Here are a small network's activations along a few directions, averaged over the inputs that share one value of a field.
Related values have similar rows: they may be neighbours, one step apart, or belong to one group.

Other fields shift rows strongly along one fixed direction, in all tables alike. That doesn't count.

Field U:
u2: [ 2.41  2.50  1.64  3.72  0.88  0.35  0.26  0.62 -1.49  1.78  1.08 -0.55
  1.16  1.74  0.77 -2.14  0.88  2.30  1.03]
u3: [-1.25  0.34  1.69  7.29  1.69  1.14  1.75 -3.18  0.93  0.12  3.12 -1.60
  1.66  0.55  1.09 -2.01  0.16  3.53 -2.87]
u1: [ 2.12  0.90 -0.17  1.38  1.04 -0.10 -1.32 -0.85  0.24  0.31  0.61  0.13
  0.39 -0.15 -0.63 -0.01 -0.72  0.14  1.35]
u4: [-3.80 -3.30 -2.23 -6.82 -1.56 -0.38  0.43  1.70  0.69 -1.60 -2.91  0.36
 -1.40 -1.82 -0.44  2.65 -1.52 -3.16 -0.46]
u5: [ 1.17  2.64  1.93  2.95 -0.33 -0.54  1.27 -0.07 -0.99  1.01  0.62  0.27
  1.27  2.51  0.68 -1.15  2.33  2.89 -0.29]
u6: [-2.76 -2.39 -1.69 -5.48 -2.39  0.13 -0.16  2.05  0.71 -0.48 -2.52  0.68
 -1.47 -0.40 -1.11  2.46  0.00 -2.32  0.41]
u7: [ 2.12 -0.69 -1.18 -3.05  0.66 -0.59 -2.22 -0.27 -0.09 -1.14  0.00  0.71
 -1.61 -2.43 -0.37  0.20 -1.13 -3.37  0.82]
U is arranged as a line.
List every value one step from u2, in the order listed. -> u1, u5
List every value one step from u3, in the order listed. -> u4

Field M:
m9: [-1.01 -0.69 -0.45  0.10  0.58 -0.04  0.43 -1.28  0.56 -0.51  0.68 -0.38
  0.19 -0.40 -0.05  0.31 -0.79 -0.30 -0.88]
m10: [ 0.51  2.17  2.61  6.60  0.76  0.76  1.37 -0.80 -0.78  1.78  1.66 -0.58
  2.09  2.67  1.25 -2.26  1.94  4.77 -0.94]
m5: [-0.91 -1.15 -2.19 -3.55  0.31 -0.33 -0.81  0.13  0.99 -0.63 -0.23 -0.57
 -1.06 -1.06 -0.91  1.59 -2.03 -3.10  0.52]
m8: [-0.34 -1.42 -2.87 -5.50 -0.42 -1.15 -1.34  0.83  0.74 -1.04 -1.36 -0.04
 -1.88 -1.78 -1.13  2.08 -1.99 -5.06  0.89]
m6: [-0.19 -0.56 -2.46 -7.61 -1.57 -1.12 -1.02  2.52 -0.17 -0.23 -2.36  0.68
 -1.76 -0.17 -1.30  2.42 -0.68 -4.34  2.03]
m7: [-1.91 -1.39 -0.42 -1.98 -1.14  0.62  0.15  1.29  0.07 -0.28 -1.37  0.22
 -0.34 -0.44 -0.39  0.86 -0.16 -0.51 -0.01]
m4: [-0.36  0.49  2.30  5.94  1.16  1.03  1.07 -2.21  0.39 -0.03  2.29 -0.35
  1.23  0.14  1.07 -2.36  1.27  4.11 -2.08]
m12: [-1.51 -1.82 -0.51 -1.94 -0.79  0.25  0.40  0.26  0.27 -0.58 -0.82  0.19
 -0.62 -0.61  0.33  0.38 -0.06 -0.85 -0.91]
m2: [ 1.71  0.21 -0.06 -0.46  0.66 -0.55 -1.06  0.21 -0.46 -0.01  0.13  0.41
 -0.24 -0.50  0.08 -0.35 -0.37 -0.47  0.76]
m11: [ 2.63  1.71  1.93  4.41  0.36  0.40 -0.50 -0.80 -0.36  0.58  1.15  0.54
  0.93  0.79  0.26 -1.60  1.44  2.85  0.34]
m1: [ 1.55  0.70  0.46  1.02  1.01  0.26 -0.79 -0.94 -0.48 -0.22  0.46  0.14
  0.10 -0.98  0.18 -0.24 -0.43 -0.14  0.45]
m13: [-0.70  0.52  1.15  2.33 -0.40  0.18  1.43  0.01  0.01  0.30 -0.33 -0.03
  1.10  0.90  0.47 -0.53  0.91  2.64 -0.49]
m3: [ 0.53  1.23  0.52  0.63 -0.53 -0.31  0.68  0.78 -0.77  0.88  0.10 -0.23
  0.26  1.46  0.14 -0.31  0.93  0.39  0.30]
M is arranged as a ring.
Fewest steps between m10 and m2? -> 4
A walk along M starts at m7 and steps to its neighbour m12. Put m9, m5, m6, m11 in the order it reaches them. -> m9, m5, m11, m6

Field K:
k1: [ 0.33  1.27  3.59  8.51  0.75  1.50  1.53 -2.08 -0.13  0.62  2.34 -0.11
  2.18  1.25  1.38 -3.17  2.35  6.25 -2.06]
k3: [ 1.93  1.15  0.80  2.74  0.85  0.27 -0.54 -0.68 -0.32  0.59  1.37 -0.21
  0.29  0.28  0.22 -1.39  0.41  0.83  0.27]
k4: [-0.51  0.16 -0.72 -2.07 -0.73 -0.90  0.48  0.87 -0.09  0.03 -0.79 -0.06
 -0.41  0.55 -0.07  0.62  0.16 -1.28  0.02]
k2: [-2.74 -2.68 -2.43 -5.17 -0.62 -0.39 -0.17  0.38  1.11 -1.42 -1.45 -0.17
 -1.42 -1.81 -0.68  2.36 -1.93 -3.63 -0.48]
k5: [ 2.14  0.67  0.02 -0.51  0.34 -0.44 -1.25 -0.01 -0.38 -0.11 -0.12  0.77
 -0.20 -0.50 -0.27 -0.14 -0.01 -0.45  1.14]
k6: [-0.98 -0.29  0.59  0.50 -0.33  0.61  0.71  0.57 -0.29  0.27 -0.30 -0.11
  0.37  0.35  0.35 -0.26  0.35  1.18 -0.28]
k7: [-0.17 -0.28 -1.85 -4.01 -0.26 -0.66 -0.76  0.95  0.10  0.02 -1.06 -0.10
 -0.80 -0.13 -0.93  1.98 -1.33 -2.90  1.38]
K is arranged as a line.
List every value one step from k3, in the order listed. -> k5, k7
List every value one step from k2, in the order listed. -> k1
